A small network was shown many inputs. Here are its activations along a few directions, one row for each input.
Each table varies a few parts of the input and shows all the possible inputs, shuffled.
A made-up example of a description, with smaller parts first: one of 5 places around a ring, together with either a single point or (one of 2 separate values, together with one of 4 places along a line) or one of 11 places along a line.
Shared parts are said once, and a part with two or three values counts as separate values.

Table:
r1:  -5 -13   5   1 -13  11  -6  -1  -4  -5  -9  -2   8  -7  11  -7   9   3  -8
r2:   4 -13  -5   0   2  -6   1  -4   3   3  -7  -2  -6   5  -2  -3 -12   6  -9
r3:  -6  -6  -4  -2  11  -3  -5  -2  11 -10  18   4  -2   1   0   9   1  16  -8
r4:   9  11  -5  -4  10  -2 -13  -4   2   2  23  11  -2  -1  -8  14  -2  15   2
r5: -13  36  -2  -4  14 -15   9  13  19  -2  18   5  -2  18 -19   4   7 -31  13
r6:   1  -8 -10   2  16 -12   1  -2   8   2   6   6 -11   6  -4   8 -16  11  -7
r7: -18  21  -3  -5  10 -22  18   9  29  -2  14  -2  -1  23  -9   2   7 -26   8
r8:   5 -16  -3  -1 -11   6   1  -1  -7   7 -21  -3  -2  -4   7  -4  -7  -2  -4
r9:   9   3   9   9 -11  13 -11  -9 -19   6 -11  -4  14 -12  12 -10   7  -2   6
r10:   8  -4   6   8  -3  19  -1   0 -22  -6 -21  -2   3 -13   4  -6  13  -8   3
r11:  10   6 -11  -7  17  -1  -6   2  -1  -3  11  10 -13  -1 -12  16 -15   7   2
r12:   5   6  -8  -2  18   0  -3   6  -3 -10  14  13 -13  -3 -14  15   1   7  -2
r13:  15  -2   2   4  -4  19  -4  -1 -18   1 -21  -9   4 -10   5  -7  -4  -8   4
r14:   1 -14   0   6 -13   7   7   1 -10  -5 -15   1   0  -3   9  -7   6  -3 -11
r15:   1  -1   9   3  -5  21 -12  -3 -19  -6 -13  -6   9 -19  10  -9  12  -4   4
r16:  -3 -13  -3   7   0  -2   7   0  -4  -7  -3   3  -5   6   3  -2   2   5 -13
r17:   0  -7  -8   4  15  -4   5   4   8  -9  11   4 -10   5  -5   7   0  13 -12
r18:  0 -2 -5  1  8 -8 -6 -6 11  4 20  2 -3  5  1  5 -4 19 -7
r19: -22  14   4  -3  -2 -15  15   9  21   4  -2  -8   1  21  -6  -7  12 -32  10
r20: -17  13   8  -4 -15  -6  15  10  15   6 -15 -11   5  11   0 -11  17 -40  12
r21:  10  13  -4  -5   8  -5  -3   2  -3   0  19  10  -4  -1  -8  13 -19  15   5
r22:  -2 -11   0  -3  -8  -4  -4 -11   0   6   5  -2   0   1   9  -1   0  13  -4
r23:   5  -9   2   1  -8  -7   6  -5   2   5  -1   0   4   5   2   0 -13  16  -3
r24:  12   1   9   3 -13  12  -1  -4 -22   6 -16  -7  10 -16   9  -8  -6  -1  12
r25:   5  -3  -4  -7   6  -9   4  -2  10   3  14  -1  -6   1  -4   7 -16  22   0
r26:   5 -10   4  -3 -18   4   3   0  -7  10 -13  -9   3  -7   8 -10 -10   8   0
r27:  -3   7  -3  -3  16   0 -14   2  -1  -8  20  14  -4  -7  -9  15   2  11   0
r28:   4 -10   5   2 -17   1  -7  -8  -3   9  -8  -5   8  -7   9 -13   4   4  -6
r29: -10 -13   2   3  -1   1  -5  -3   1  -5   3   3   4   2   6   2   5  11  -9
r30: -10  25  14   2  -8   6  10   7   3   4 -19 -13  10   3  -4 -11  21 -45  22
What do these inputs look like to the network? -> one of 5 places along a line, together with either a single point or one of 5 places around a ring
Changing only the place on the line of 5 turns r1 into r29. The same change can be made to r8. Which row results? -> r2
Change only the place on the line of 5 in r22. List by row number the other rows that result. -> r4, r9, r18, r28
Which other rows agree with r15 in the place on the line of 5? List them by row number. -> r9, r10, r13, r24, r30

Table:
r31: -18  22   2  -8  -2 -20   3  11  36   8  23   3  -1  13 -10   5  13 -17   3
r32: -11  32  -2   6  13  -7  -7  11   2  -2  14  19   2   7 -12   2  12 -28  11
r33:   5  -8   6   6  -6  24  -3  -8 -24  -3 -37 -13   1 -12   7 -16  19 -27   4
r34:   2 -15  16   7 -39   9  15  -2  -8  13 -33 -25  22  -3  23 -34   5  -6  -2
r35:   3  -6   8   4  -9  21   8   3 -22   5 -37 -14   8 -18  16 -12   0 -24  16
r36: -16  36   9  -7   1  -5  -3   4   7   6  19   6  -1   4 -19   7  17 -19  23
r37:  -7  12  -1  -7   8 -18  25  13  23  -5   6  -1 -17  10 -19   9  -8 -14   4
r38:  24 -10 -24 -12  18 -20 -13  -2  14   7  33  18 -11  -2 -14  19 -39  38 -19
r39:   8   3  15   2 -15  19  12  -5 -17   9 -30 -20  22 -13  16 -15  12 -15  22
r40:  -2 -32   2   4 -30  12  11  -2 -19  -2 -45  -9   9  -1  17 -24  13 -17 -17
r41:  -2  15   6  10  -1   7  -6   4 -14   1 -10   8   9  -2   3   4  21 -28  13
r42:   1  40   4  -9   9  -3  17  11   6  -3  14   0   7   8 -15   6   2 -15  23
r43: -30  10   1  -6   0 -27   2  -2  45   8  23  -7  -1  30  -5   1   5 -11   1
r44:  14 -20 -19 -11  18 -26 -10 -12  24  12  33   9 -21  18  -5  13 -44  47 -20
r45: -10   4 -12  -4  15 -16  10  16  21  -2   7   6 -19  13 -20   1   9 -19  -7
r46:   2 -14  -6  -4  31 -16  -7  -5  10 -21  41  12 -19  -5 -15  18  -7  51 -25
r47:  -5  30  -3  -4  13  -4  12  16  -2  -2   9   3 -14   0 -15   4  -6 -23  18
r48:   6  13  -2  -1   7  14  -8  10 -13 -11 -13  -1   0  -2  -2  -2  12 -32   6
r49:   2   3  11  17 -12  23 -11  -2 -13   9 -27  -3  15 -11  18 -11  22 -28   2
r50: -21   0 -11  -4   9 -30  23   3  31   0  13 -10 -17  25  -3  -3 -14 -14  -1
r51:  -8   0  20   2 -20  20  -8  -9 -13  12 -28 -10  21 -15  13  -9  23 -19  21
r52:  -4 -20  17  18 -37  12   1  -5 -10   5 -39  -5  17   2  18 -21  17 -15 -16
r53:  14 -11  -3   6  19  24 -20  -7 -29 -20  16  10  -3 -24  -2  23  -1  48  -6
r54:  32 -43  -2  -2 -29  13 -17 -12 -22  14 -20   5   6 -15  27 -11 -34  46 -26
r55:   7  22  10  -1  -2   8   6  10  -9   5  -7 -13  14  -5   3  -5   8 -17  27
r56:  25   8 -19  -8  23   2 -24   1 -11   7  29  22  -9 -10 -21  26 -37  38  -2
r57:  -3 -27  12   6 -32  12  15   4 -17   4 -47 -16  11  -7  17 -24  -7 -11  -3
r58: -12  14   0   3   9 -21   6   9  27  -6  11  16  -2  18 -16   7  10 -20  -3
r59:   3  13   4  -1   2   9   6  13 -16  -1 -15  -6  -1 -10   2   1  -3 -25  21
r60:  -3  20   0 -10   5 -21  27  12  30   0  14  -3   3  16 -12   4   1  -9   9
r61:   9   6  -9  -2  31  10 -19  -4 -10 -32  42  23  -7 -10 -16  23 -10  45  -6
r62: -10 -26 -15   0  28 -17  -1 -16  20 -17  44   6 -19  12  -7  18 -13  56 -28
r63:  12 -49   1   8 -21  24 -10 -13 -22 -21  -8   5  11 -18  28  -7  -5  53 -34
r64: -14 -19  20   6 -45  12  -2  -2  -5  20 -33 -14  20  -5  19 -23  18  -8  -3
r65:  35 -25  -9   2  -8  22 -23 -23 -34  17 -12   0   0 -31  16   4 -23  37  -7
r66:  -5  23 -11  -7  18  -2   7  12  -5 -10   6  13 -12   7 -19   7  11 -26   8
r67: -26   1  -5   7   8 -31  10  -4  33   3  15   3  -9  33  -6   2   8 -15  -7
r68:  15 -28   3   7   9  29 -19 -16 -34 -16  -4   2   5 -32  22   7   3  46 -15
r69:  36   3 -12  -2   8  10 -32 -10 -21   4   7   6  -9 -21  -1  15 -32  40   0
r70: -22  -9 -16  -6  15 -26  17   0  28  -8   7  -1 -15  32 -11   2   2 -15  -8
r71: -17   9  -5  -4   5 -31  22   0  37   7  20 -16  -2  30  -2  -9  -5  -6   5
r72:  -7  23  14  -3 -13   6  -8  -2  -6   9   0  -6   8  -7   2   0  23 -24  22
What do these inputs look like to the network? -> one of 6 places along a line, together with either one of 2 separate values or one of 5 places around a ring
Changing only the place on the line of 6 turns r48 into r66. The same change can be made to r41. Which row results? -> r32
Changing only the place on the line of 6 turns r50 into r57. The same change can be made to r44. Which row results? -> r54
Change only the place on the ring of 5 in r45. List by row number the other rows that result. -> r31, r37, r58, r60
Which other rows agree with r49 in the place on the line of 6? List them by row number. -> r33, r35, r39, r51, r65, r68
Change only the place on the line of 6 in r62. List by row number the other rows that result. -> r46, r53, r61, r63, r68
Change only the choice among 2 separate values in r69. List by row number the other rows that result. -> r53
